A small network was trained on made-up records. Each row is its average activation on records with the value named, seen along a few directions.
Related values have similar rows: they may be neighbours, one step apart, or belong to one group.
(in the rows, 500 means zero)
Strong random noise was added to every row along 17 fixed directions; ignore it. To show where, here is one row again and again, with new noise each time:
[401 399 502 474 233 436 609 462 539 534 503 485 614 506 422 461 491 335
 516 511 485 597 596 461 418 608 483 537 622 578 534 614 509]
[264 316 801 371 537 497 258 443 474 474 374 442 280 349 632 270 582 722
 518 478 585 617 338 431 690 462 588 646 359 752 513 502 331]
[311 493 506 458 157 428 422 481 528 519 412 250 789 540 346 397 220 521
 345 645 287 565 374 345 485 632 531 530 561 519 530 494 645]
[503 765 662 597 502 474 520 513 405 473 615 461 458 400 588 528 723 531
 774 581 470 520 710 209 596 517 474 377 607 243 406 651 322]
[435 305 577 324 663 576 574 653 720 558 457 661 284 356 338 368 375 641
 270 539 372 547 578 495 441 480 614 720 525 584 355 397 501]
[622 697 579 466 379 433 476 474 438 292 539 627 407 322 472 579 656 515
 567 443 513 507 624 531 422 445 541 441 495 436 362 462 322]
[540 371 451 427 569 605 546 459 681 648 444 502 530 531 447 511 456 527
 389 510 601 479 602 505 591 585 393 474 484 474 507 571 521]
[236 495 828 731 461 390 494 488 396 570 404 430 654 466 491 389 542 553
 513 477 535 508 414 476 322 493 561 384 481 567 409 552 368]
[343 474 599 748 628 387 417 449 585 475 578 512 675 440 566 378 614 455
 645 486 393 512 194 584 370 462 457 576 646 522 411 515 294]
[552 874 601 360 589 511 623 487 714 464 619 631 425 293 495 504 400 477
 550 498 468 286 288 411 695 502 518 459 381 534 323 475 259]
[553 647 478 517 447 516 474 482 450 513 601 486 580 575 513 585 458 422
 597 517 478 445 397 443 543 465 454 562 476 482 479 405 489]
[578 585 310 274 299 497 635 544 581 401 585 506 418 470 460 501 493 421
 396 465 381 617 499 563 340 503 632 427 510 648 629 609 581]
[421 350 462 525 604 513 466 433 627 548 418 547 673 660 367 738 471 632
 275 304 553 544 632 516 541 425 411 419 633 513 555 550 668]
[476 582 543 408 271 522 586 557 600 454 527 455 406 379 484 538 385 523
 460 411 448 428 450 311 548 372 586 411 464 547 511 539 481]
[616 524 560 735 650 585 401 487 603 757 603 656 381 711 507 671 899 556
 607 440 410 558 490 409 760 543 559 758 693 325 571 525 381]
[491 508 563 531 265 484 469 375 489 417 367 412 563 603 531 510 585 545
 548 479 479 540 423 394 586 467 454 516 522 398 583 603 610]
[561 523 416 503 434 495 383 569 259 406 565 389 405 474 632 464 522 490
 607 562 502 553 473 547 403 411 583 447 403 526 589 427 516]
[419 434 578 452 481 456 404 403 417 363 350 403 578 448 506 465 530 623
 535 580 567 601 745 402 579 556 362 410 552 352 460 605 563]
[615 433 500 583 462 507 489 469 348 375 413 630 328 582 563 584 631 351
 642 415 590 502 444 695 510 447 462 686 409 549 526 369 546]


H, 10 values:
h8: [547 658 507 410 633 547 654 468 370 502 498 549 463 679 505 577 560 443
 495 443 584 522 573 616 339 514 453 454 366 639 501 491 649]
h2: [530 466 502 636 211 466 517 532 625 370 531 432 331 294 536 576 641 449
 526 260 469 455 474 436 422 364 565 371 576 545 530 598 346]
h9: [572 638 332 584 498 564 510 551 489 822 647 418 524 648 474 576 399 322
 560 610 388 404 422 461 722 744 548 581 523 495 620 434 491]
h10: [414 558 754 799 575 580 486 712 373 711 494 459 429 506 430 603 459 522
 522 389 484 374 564 315 484 486 550 538 449 435 317 306 351]
h7: [657 576 620 580 395 576 484 393 575 498 484 503 408 551 622 503 785 585
 548 345 612 418 344 454 477 379 469 479 398 418 506 582 378]
h1: [330 384 495 385 606 475 593 499 455 621 569 498 628 534 496 397 372 441
 530 534 567 535 668 410 481 574 434 525 594 578 491 559 534]
h6: [380 417 769 557 584 546 481 683 519 597 383 462 347 320 449 437 338 744
 300 505 545 365 530 368 494 386 645 399 346 503 366 405 404]
h5: [494 609 434 488 562 449 556 552 466 500 652 543 600 518 490 514 540 509
 546 523 402 564 590 415 373 464 550 435 651 410 494 555 507]
h4: [345 584 607 457 350 499 310 583 300 490 614 314 649 561 448 638 362 576
 402 390 522 560 554 281 387 377 494 483 455 670 457 344 513]
h3: [589 457 410 585 578 528 485 608 648 541 617 564 314 410 493 529 652 485
 535 489 350 566 559 504 528 527 580 562 650 410 515 546 368]
The values of H form a ring.
Name the neighbours of h5, in listed order.
Answer: h10, h3
Name the neighbours of h2, in listed order.
Answer: h8, h7
How many steps from neighbour to neighbour lead from h9 to h6, at the fewest?
Answer: 5

S, 11 values:
s7: [443 492 768 758 343 661 688 524 647 639 355 422 507 733 441 557 676 407
 496 203 394 529 234 529  55 364 387 677 453 600 407 504 481]
s1: [633 855 643 613  44 580 281 410 446 459 395 177 627 554 429 730 623 670
 255 159 575 444 291 533 297 463 533 120 179 606 497 457 357]
s6: [522 535 400 440 706 395 370 372 474 112 411 658 318 461 612 655 641 563
 647 401 468 595 490 582 827 418 449 515 584 441 588 563 608]
s3: [402 433 387 156 265 460 214 360 722 199 344 196 625 351 439 289 511 560
 325 605 324 888 410 608 465 834 353 527 503 676 544 683 458]
s9: [313 519 718 558 521 446 516 442 314 242 185 532 443 562 443 633 461 482
 656 436 480 567 653 378 729 559 291 619 525 409 396 448 742]
s8: [513 215 244 199 533 455 501 505 525 386 659 626 523 337 545 429 279 347
 546 648 677 489 725 507 665 487 375 634 597 567 501 465 513]
s4: [338 406 982 715 532 593 415 716 271 885 425 452 315 500 407 274 565 675
 466 662 490 517 679 277 414 617 695 750 406 440 309 311 334]
s5: [441 332 446 413 432 475 168 262 585 147 238 331 521 449 458 578 633 524
 485 445 490 787 577 654 630 731 151 581 552 560 482 575 543]
s10: [292 487 717 701 694 423 519 718 124 516 341 586 249 659 348 588 706 502
 435 447 354 774 854 588 387 715 717 648 583 610 504 440 664]
s11: [653 555 206 242 688 555 629 481 755 399 790 618 521 396 571 586 508 594
 404 286 547 428 503 517 283 202 458 251 590 554 522 622 483]
s2: [415 434 319 401 675 567 384 756 512 534 760 388 388 425 505 421 205 440
 583 695 155 563 378 347 502 431 541 845 617 602 459 216 557]
The values of S form 3 separate groups.
List the group mates of s8, in the order listed.
Answer: s3
List the group mates of s11, in the order listed.
Answer: s1, s4, s10
